Each row below holds a small network's activations on one record, seen along a few directions.
After each row come some of the record's fields: Vepob, Gat, Dum, Fimod, Mif.
The largest differences between rows may come from other fields.
In the rows, 500 means zero.
Strong random noise was added to every row along 2 fixed directions; ignore it. To show where, here is one row again and again, with new noise each time:
[418 594 448 595 462 651 453 680 570 457 536 363 337 448 674 609]
[343 789 616 580 419 762 454 698 660 442 554 310 122 328 660 651]
[568 259  85 539 604 471 399 776 289 566 389 547 716 771 703 525]
[480 527 258 455 597 632 363 896 317 608 325 544 430 695 687 575]

[399 592 668 447 605 540 245 751 394 557 450 627 260 517 480 404] : <Vepob:h2 Gat:j1 Dum:t1 Fimod:s2 Mif:e1>
[406 534 496 514 536 452 469 593 494 489 481 662 342 500 619 352] : <Vepob:h2 Gat:j1 Dum:t2 Fimod:s1 Mif:e2>
[460 248 288 452 505 440 389 588 346 475 273 502 705 754 456 708] : <Vepob:h1 Gat:j3 Dum:t1 Fimod:s1 Mif:e2>
[416 477 421 533 466 613 471 571 550 489 647 536 365 495 627 429] : <Vepob:h2 Gat:j2 Dum:t1 Fimod:s1 Mif:e2>
[750 756 589 305 567 686 575 472 381 612 518 666 405 513 463 477] : <Vepob:h2 Gat:j2 Dum:t1 Fimod:s2 Mif:e1>
[455 629 561 468 484 453 456 574 594 537 606 441 257 328 571 409] : <Vepob:h1 Gat:j2 Dum:t2 Fimod:s1 Mif:e1>
[421 320 426 541 566 435 443 491 561 403 444 653 664 553 503 451] : <Vepob:h2 Gat:j1 Dum:t2 Fimod:s2 Mif:e2>
[767 698 408 512 560 559 688 400 468 597 815 555 458 373 652 386] : <Vepob:h2 Gat:j2 Dum:t1 Fimod:s2 Mif:e1>
[522 389 491 474 555 454 542 510 650 505 496 588 632 518 459 630] : <Vepob:h2 Gat:j1 Dum:t2 Fimod:s2 Mif:e1>
[389 307 376 568 421 458 439 618 575 471 442 107 767 508 579 662] : <Vepob:h1 Gat:j2 Dum:t2 Fimod:s2 Mif:e2>
[437 874 459 331 640 925 369 918 378 701 424 501  96 593 662 524] : <Vepob:h2 Gat:j2 Dum:t1 Fimod:s2 Mif:e2>
[559 555 529 501 405 464 630 310 686 464 392 386 564 528 416 728] : <Vepob:h1 Gat:j3 Dum:t1 Fimod:s1 Mif:e2>
[219 353 572 382 469 410 307 686 440 497 168 544 481 652 346 623] : <Vepob:h1 Gat:j3 Dum:t1 Fimod:s1 Mif:e2>
[460 355 374 609 581 616 464 627 484 378 634 427 472 527 651 478] : <Vepob:h2 Gat:j2 Dum:t1 Fimod:s2 Mif:e2>
[412 340 450 358 624 422 332 614 453 633 408 902 458 580 496 374] : <Vepob:h2 Gat:j1 Dum:t2 Fimod:s1 Mif:e1>
[575 363 373 602 449 436 505 468 395 479 648 343 640 338 555 502] : <Vepob:h1 Gat:j3 Dum:t1 Fimod:s1 Mif:e1>
[457 542 274 503 538 470 507 678 432 621 365 316 524 585 563 680] : <Vepob:h1 Gat:j3 Dum:t1 Fimod:s1 Mif:e2>
[519 520 378 566 635 539 515 484 519 563 608 522 477 507 650 341] : <Vepob:h2 Gat:j1 Dum:t2 Fimod:s2 Mif:e2>
[551 785 494 501 437 619 594 361 543 474 709 357 417 486 527 586] : <Vepob:h1 Gat:j3 Dum:t1 Fimod:s2 Mif:e2>
[524 906 747 513 528 634 504 525 654 451 644 432 123 194 602 493] : <Vepob:h2 Gat:j1 Dum:t2 Fimod:s2 Mif:e1>
[512 599 858 452 452 497 557 267 662 432 636 682 342 208 378 236] : <Vepob:h1 Gat:j2 Dum:t2 Fimod:s2 Mif:e1>
[321 819 778 449 419 697 421 476 559 522 428 511 245 463 333 671] : <Vepob:h2 Gat:j2 Dum:t1 Fimod:s2 Mif:e2>
[616 674 658 434 505 509 540 313 550 460 638 458 322 431 443 493] : <Vepob:h1 Gat:j3 Dum:t1 Fimod:s2 Mif:e1>
[450 496 698 475 456 356 434 468 485 502 449 791 317 365 308 332] : <Vepob:h1 Gat:j1 Dum:t2 Fimod:s1 Mif:e1>
[650 472 165 473 684 522 570 700 205 721 417 425 680 819 620 639] : <Vepob:h1 Gat:j3 Dum:t1 Fimod:s2 Mif:e2>
[394 746 789 468 426 658 554 522 616 488 479 426 301 444 317 520] : <Vepob:h1 Gat:j1 Dum:t2 Fimod:s2 Mif:e2>
[460 442 479 419 447 536 452 573 458 469 350 677 490 616 510 507] : <Vepob:h2 Gat:j2 Dum:t1 Fimod:s1 Mif:e2>
[365 271 540 577 511 411 344 480 500 332 476 451 643 549 555 411] : <Vepob:h2 Gat:j1 Dum:t2 Fimod:s2 Mif:e2>
[570 485 440 659 515 457 626 355 582 509 654 155 670 537 575 624] : <Vepob:h1 Gat:j3 Dum:t1 Fimod:s2 Mif:e2>
[539 532 302 623 572 503 602 477 517 463 578 270 520 454 563 526] : <Vepob:h1 Gat:j3 Dum:t1 Fimod:s2 Mif:e2>
[552 464 401 492 501 401 565 286 572 390 687 501 708 610 491 453] : <Vepob:h1 Gat:j3 Dum:t1 Fimod:s2 Mif:e2>
[863 369 149 581 495 425 651 337 363 586 661 408 903 689 659 424] : <Vepob:h2 Gat:j2 Dum:t1 Fimod:s2 Mif:e2>
[479 307 255 495 613 517 409 741 448 456 535 311 562 627 583 392] : <Vepob:h1 Gat:j2 Dum:t2 Fimod:s2 Mif:e2>
[409 534 518 516 400 412 437 570 580 297 346 322 528 506 415 704] : <Vepob:h1 Gat:j3 Dum:t1 Fimod:s1 Mif:e2>
[441 555 584 495 538 524 444 547 671 415 463 489 513 401 526 642] : <Vepob:h2 Gat:j1 Dum:t2 Fimod:s2 Mif:e1>
[450 658 329 418 655 660 436 618 479 600 559 520 356 469 591 293] : <Vepob:h1 Gat:j2 Dum:t2 Fimod:s2 Mif:e2>
[557 886 575 475 480 619 762 442 499 602 521 393 435 493 495 738] : <Vepob:h1 Gat:j3 Dum:t1 Fimod:s2 Mif:e2>
[549 295 278 446 549 371 488 531 278 440 330 497 938 834 483 673] : <Vepob:h1 Gat:j3 Dum:t1 Fimod:s2 Mif:e2>
[782 332 197 638 598 470 597 437 476 478 714 284 753 621 674 373] : <Vepob:h2 Gat:j1 Dum:t2 Fimod:s2 Mif:e2>
[511 586 593 490 510 528 554 464 527 548 387 493 402 493 579 479] : <Vepob:h2 Gat:j1 Dum:t2 Fimod:s1 Mif:e2>
[419 444 408 519 587 457 475 702 366 572 508 656 452 623 441 327] : <Vepob:h1 Gat:j1 Dum:t2 Fimod:s2 Mif:e2>
[599 957 548 371 438 734 619 543 429 587 343 304 289 474 509 828] : <Vepob:h1 Gat:j3 Dum:t1 Fimod:s1 Mif:e2>
[621 484 155 330 748 509 448 869 173 710 293 558 528 760 604 333] : <Vepob:h1 Gat:j2 Dum:t2 Fimod:s2 Mif:e2>

Which values does each new row have?
[615 437 377 500 544 612 565 522 426 505 642 431 578 641 608 437] : <Vepob:h2 Gat:j2 Dum:t1 Fimod:s2 Mif:e2>
[608 237 429 680 363 410 571 287 573 393 535 378 737 492 553 537] : <Vepob:h2 Gat:j2 Dum:t1 Fimod:s1 Mif:e2>
[483 505 625 394 480 388 596 403 538 544 510 587 465 337 436 423] : <Vepob:h1 Gat:j2 Dum:t2 Fimod:s1 Mif:e1>
[527 855 492  77 683 716 472 735 139 685 189 848 302 699 426 671] : <Vepob:h1 Gat:j3 Dum:t1 Fimod:s2 Mif:e1>
[383 500 623 327 542 420 449 459 442 602 399 617 492 480 339 550] : <Vepob:h1 Gat:j3 Dum:t1 Fimod:s2 Mif:e1>
[562 266 300 597 411 423 438 573 464 419 430 357 878 672 576 674] : <Vepob:h2 Gat:j2 Dum:t1 Fimod:s2 Mif:e2>
[579 533 327 396 590 550 500 505 370 594 532 455 487 530 551 278] : <Vepob:h1 Gat:j2 Dum:t2 Fimod:s2 Mif:e2>
[461 692 561 608 480 606 631 453 559 459 729 493 357 349 649 409] : <Vepob:h2 Gat:j2 Dum:t1 Fimod:s2 Mif:e2>
[646 619 480 422 485 522 609 476 355 542 392 365 601 677 477 702] : <Vepob:h1 Gat:j3 Dum:t1 Fimod:s2 Mif:e2>
[479 490 371 306 667 538 276 883 342 722 288 580 310 560 539 452] : <Vepob:h1 Gat:j2 Dum:t2 Fimod:s1 Mif:e1>
[313 785 666 354 558 639 376 637 456 602 408 739  70 469 601 292] : <Vepob:h2 Gat:j1 Dum:t2 Fimod:s1 Mif:e2>
[352 310 349 530 551 380 499 534 518 450 464 420 767 553 567 471] : <Vepob:h1 Gat:j2 Dum:t2 Fimod:s2 Mif:e2>
[516 485 449 568 416 461 667 441 650 469 590 250 510 410 577 474] : <Vepob:h1 Gat:j2 Dum:t2 Fimod:s1 Mif:e2>
[523 783 485 409 612 646 534 666 550 602 521 461 277 367 509 518] : <Vepob:h1 Gat:j2 Dum:t2 Fimod:s2 Mif:e1>
[443 379 435 390 658 420 459 572 447 600 587 628 521 514 531 307] : <Vepob:h1 Gat:j2 Dum:t2 Fimod:s2 Mif:e1>
[522 582 680 426 589 583 422 613 526 571 360 474 469 497 473 608] : <Vepob:h2 Gat:j1 Dum:t2 Fimod:s2 Mif:e1>
[474 274 261 721 512 359 486 459 640 379 559 171 807 523 521 659] : <Vepob:h1 Gat:j3 Dum:t1 Fimod:s2 Mif:e2>
[745 730 493 467 601 632 692 408 468 622 652 567 457 372 591 494] : <Vepob:h2 Gat:j2 Dum:t1 Fimod:s2 Mif:e1>
[577 378 298 513 592 369 637 496 485 451 516 488 777 580 543 396] : <Vepob:h1 Gat:j2 Dum:t2 Fimod:s2 Mif:e2>
[442 589 524 526 460 650 508 400 509 500 466 281 364 429 506 731] : <Vepob:h1 Gat:j3 Dum:t1 Fimod:s1 Mif:e2>
[487 441 437 433 697 405 525 498 383 528 586 672 472 417 555 243] : <Vepob:h1 Gat:j2 Dum:t2 Fimod:s2 Mif:e1>
